These are the activations of a small neural network, seen along a few directions. Each row is one input.
In each table, some parts of the input vary, and every possible input appears once, in random order.
A made-up example of a description, with smaller parts first: one of 8 places around a ring, together with either a single point or one of 11 places along a line or (one of 3 separate values, together with one of 4 places along a line).
Shared parts are said once, and a part with two or three values counts as separate values.

Other details of the inputs shift rows strongly along two fixed directions, in all tables alike. That doesn't count.

A family of inputs:
r1: [ 22   3 -15   9 -26  -1  -6  52  18  -6 -47]
r2: [ 31   3 -31   6 -31  -2  -4  37   8 -17 -47]
r3: [ -9  -3  21   7   3  11 -20 -36  18  -6  19]
r4: [-19  -2  24   7   0   3 -11 -43   7  -5   4]
r5: [-50  28 -20 -46  58 -34  37   9 -25  -3 104]
r6: [-10  28  16  14  12  14 -18 -34   4  24   4]
r7: [-13  18  19  21  17  12 -18 -31   7   9   6]
r8: [-10  -7   6   6   6  26   5 -48  13  -4   1]
r9: [ -6 -13  21   0   5  18  -5 -40  29   1  15]
r10: [-16 -12  24  -1   2   9   4 -46  17   2   0]
r11: [-23   4  22  17   9  21 -13 -30  13   2   6]
r12: [-30   0  13 -58  56 -14  57  22 -66   7 106]
r13: [ 29   4 -27  12 -34 -32 -14  30   4  16 -43]
r14: [-19  -6  21   9  11  27   3 -33  24   8   2]
r15: [-16  -4  29  -7   5  11  -9 -39  10 -11  -4]
r16: [  7 -11  53  11  14  33   2 -19 -35  20   5]
r17: [ 36  -4 -16   0 -32 -10 -14  45  23 -13 -34]
r18: [ 38   3 -30  12 -31 -23 -23  37  15  15 -28]
r19: [ 34  10 -45  19 -29 -15 -13  27  -1  11 -41]
r20: [ 50 -30  -8  16 -28   4   7  43 -40   7 -42]
r21: [-11   1  11   0  10  28  -8 -42   6 -16  -3]
r22: [ -4  18   4  19  13  11 -15 -47  -4  -2   5]
r23: [ 14 -16 -20  10 -22   0  -8  50  22  -6 -46]
r24: [-26  11 -63 -39  19 -71  49  80 -31  -3  45]
r25: [ -6 -18 -29 -50  16 -51  70  94 -73   7  46]
r26: [ -6  -5  25  -7   8  20 -18 -33  21 -12  11]
r27: [ -9  16  33  -8   1  10  -7 -38   7 -11  -4]
r28: [ 21 -15 -39  21 -32  -9  -8  32   8 -11 -40]
Description of these inputs: one of 4 separate values, together with either a single point or one of 6 places along a line.
- The inputs of r17 and r27 match in every part but the choice among 4 separate values. If r18 is changed in the same way as r17 into r27, which row does it become? => r13
- Which other rows does r20 become when the choice among 4 separate values takes its other values? List them by row number. => r12, r16, r25
- Which other rows does r21 become when the place on the line of 6 takes its other values? List them by row number. => r2, r8, r19, r22, r28
- Which other rows does r5 become when the choice among 4 separate values takes its other values? List them by row number. => r7, r22, r24

A family of inputs:
r29: [-40  36 -17   1  15  18  10 -66   9 -11  -9]
r30: [ 45 -32 -61  32 -47 -58 -19  93  29   9 -58]
r31: [-35 -13  23   5  13   6 -12 -37  18   1  27]
r32: [ -3  -6  12   5  21  23  -3 -45 -20  24  26]
r33: [-20  19  29  -7  16 -19 -11 -48  11   6  14]
r34: [-11   2  22 -21   9  19 -14 -38  19 -21  30]
r35: [-20   5 -53 -11  10 -55  35  66 -31  13  51]
r36: [-27  -1 -44 -46   8 -46  26  73 -10 -29  43]
r37: [ 51 -45  21  71 -48  22 -38 -13  13   5 -89]
r38: [-34   4  33 -16   5  -3  -6 -43  14  -4  12]
r39: [-18  21 -43 -32   2 -65  42  60 -35   9  35]
r40: [ -7   2 -59 -21   9 -44  42  63 -23  17  56]
r41: [ -5  -2  31 -12  11  19  24 -49 -16   1   8]
r42: [-22 -15  17  -4  11  18  -5 -40  26   5  33]
r43: [ -7  17  22 -16  14  -7  -4 -51  19  10  20]
r44: [-16  -4  19  15  23  12 -10 -43 -29  20  21]
r45: [ 65 -24 -58   2 -58 -35   3  86 -11  17 -78]
r46: [ -5  19 -49 -42   1 -53  49  57 -27  13  40]
r47: [ 40 -27  37  51 -47  36 -47   8  37  -2 -96]
r48: [-22  10  33 -14  16  31  -6 -22  27   3  23]
r49: [-20  -5 -34 -44  19 -12  57  86 -10  -6  34]
r50: [ 67 -11  21  47 -43  42 -53   1  15  25 -90]
r51: [-18   1  38  -2  13   7  17 -46 -25  -2   2]
r52: [ -4  33  29   3  16  24  -7 -28  -1  20  28]
r53: [-30 -23  28   8  17  17   3 -37   2  -4  21]
r54: [ 57 -15 -55  16 -49 -56 -27  95  22 -17 -60]
r55: [-21  28  35   4  29   4 -19 -25  16   9  21]
r56: [ 61 -53 -58  28 -52 -21  16  93   1   4 -65]
r57: [-41  19 -26  23  22  27   4 -60  14  -6   6]
r58: [  3  17  17 -11  20   4 -19 -43  17 -11  33]
r59: [-21   1  26 -25   3   9   2 -46  22   0  17]
r60: [ 51 -20  37  61 -43  36 -40   5  14   4 -98]
r61: [ -8   1  34   2  19  19   1 -39 -28 -23  16]
r62: [-19 -14 -40 -56   6 -34  65  62 -15  -9  28]
r63: [-20 -31 -50 -35  14 -25  58  68 -11  -5  44]
r64: [-16  21  35   5  28  26 -12 -25 -28  19  11]
r65: [  5  -1  27  -7  17  30   8 -42 -19 -19  22]
r66: [-29  36 -21   6  20  29  -5 -58   6 -32   4]
r67: [  31   15  -17   65  -42   47  -48  -14   49   -5 -112]
r68: [  8  10  18 -11  18  25 -12 -43 -27  -2  24]
r69: [ -6  27  25   6  10   1 -21 -41 -17  -8  31]
r70: [ 51 -35  26  44 -54  24 -54  -7  29 -26 -88]
r71: [ -5  13  24  -2  21  14 -19 -41 -35  -5  19]
r72: [ -6  -8  27 -17  13  30   2 -38   3 -26  23]
r73: [ -8   2 -34 -34  22 -12  63  83 -33   0  31]
r74: [ 35 -17  32  47 -51  26 -62   8  53   2 -88]
r75: [ 52 -22 -51  11 -56 -46  -4  89 -19  14 -84]
r76: [  8  25  18  -3   8  12 -14 -44  -9  -4  36]
r77: [-11  -5 -60 -29  20 -52  37  63   3  10  53]
r78: [-32 -12 -34 -47   7 -46  57  66 -23 -13  23]
r79: [-17  35  36  13  18  13 -13 -25 -10  16  23]
r80: [ -8  25  28  -5  27  16 -12 -27  24  13  26]
- The inputs of r29 and r57 match in every part but one. If r43 is changed in the same way as r29 into r57, which row does it become? => r77
- The inputs of r37 and r60 match in every part but one. If r31 is changed in the same way as r37 into r60, which row does it become? => r74
- What do these inputs look like to the network? => one of 4 separate values, together with either a single point or (one of 2 separate values, together with one of 6 places around a ring)
- Which other rows does r60 become when the choice among 2 separate values takes its other values? List them by row number. => r73
- List by row number the other rows that have the choice among 4 separate values in common with r71. => r34, r36, r54, r58, r61, r65, r66, r68, r69, r70, r72, r76
- Which other rows does r59 become when the choice among 4 separate values takes its other values? List them by row number. => r34, r42, r48

A family of inputs:
r81: [ 79 -31  -8   8 -65 -22 -23  57  28  -6 -59]
r82: [ 56  10 -13   8 -24   1 -29  19 -15   4 -46]
r83: [-37   8  51 -31  37  57   8 -87 -20 -24  53]
r84: [ 22 -38  13  18 -16  14 -16  45  30  -1 -41]
r85: [-46 -11 -52 -60  14 -34  77  78 -44 -13  33]
r86: [ 28 -54 -15  24 -25  -8 -11  12  19  -1 -37]
r87: [ 56 -34  -2  15 -67 -35 -12  54  26  11 -76]
r88: [-28  -1  51  -9  35  15   8 -98   2  19  74]
r89: [-13   1 -23  -3  14 -40   9  12 -31  19  55]
r90: [-40 -23 -38 -60  24 -58  66  82 -27 -14  42]
r91: [-34  16 -53 -38  23 -47  82  76 -56 -13  31]
r92: [ 43   0  17  54 -20  31 -50 -67  -1  31 -55]
r93: [-39  -5  24 -55  52   1  29 -23 -18 -29  81]
r94: [ -38   20   31   15   49   39   22 -103  -32    0   52]
r95: [  5   8  77  34 -12  14 -57 -84   0  17 -20]
r96: [ 40 -37 -21  28 -51  28 -10  76  20   0 -83]
r97: [ 29   1  -3  40 -17  26   0  39   1   1 -53]
r98: [ 28  11  71  27 -10  27 -68 -81   2   0  -3]
r99: [  4   8 -11  53 -26  18 -59 -80  74  -2 -51]
r100: [ 56  -4 -26  25 -50 -22 -23  49 -11  21 -95]
r101: [-27 -22 -37 -19  13   5  43   7 -26  -3  32]
r102: [-12  30 -13 -17  35   2  18  38 -30  26  30]
r103: [-41  31  72   3  50  28 -22 -62 -12  24  73]
r104: [ 24   9 -53  36 -47  -8 -40  64  80  -6 -79]
r105: [ 16  -4  86  28  -3  49 -39 -64  40  23  -8]
r106: [-10  19 -59 -46  25 -34  69  79 -55 -30  48]
r107: [-64  37 -85 -54  20 -69  50  64  14 -21  42]
r108: [ -55   55   19  -24   42   23  -21 -103   39  -32   60]
- What do these inputs look like to the network? => one of 4 separate values, together with either a single point or one of 6 places around a ring
- The inputs of r83 and r96 match in every part but the choice among 4 separate values. If r98 is changed in the same way as r83 into r96, which row does it become? => r103
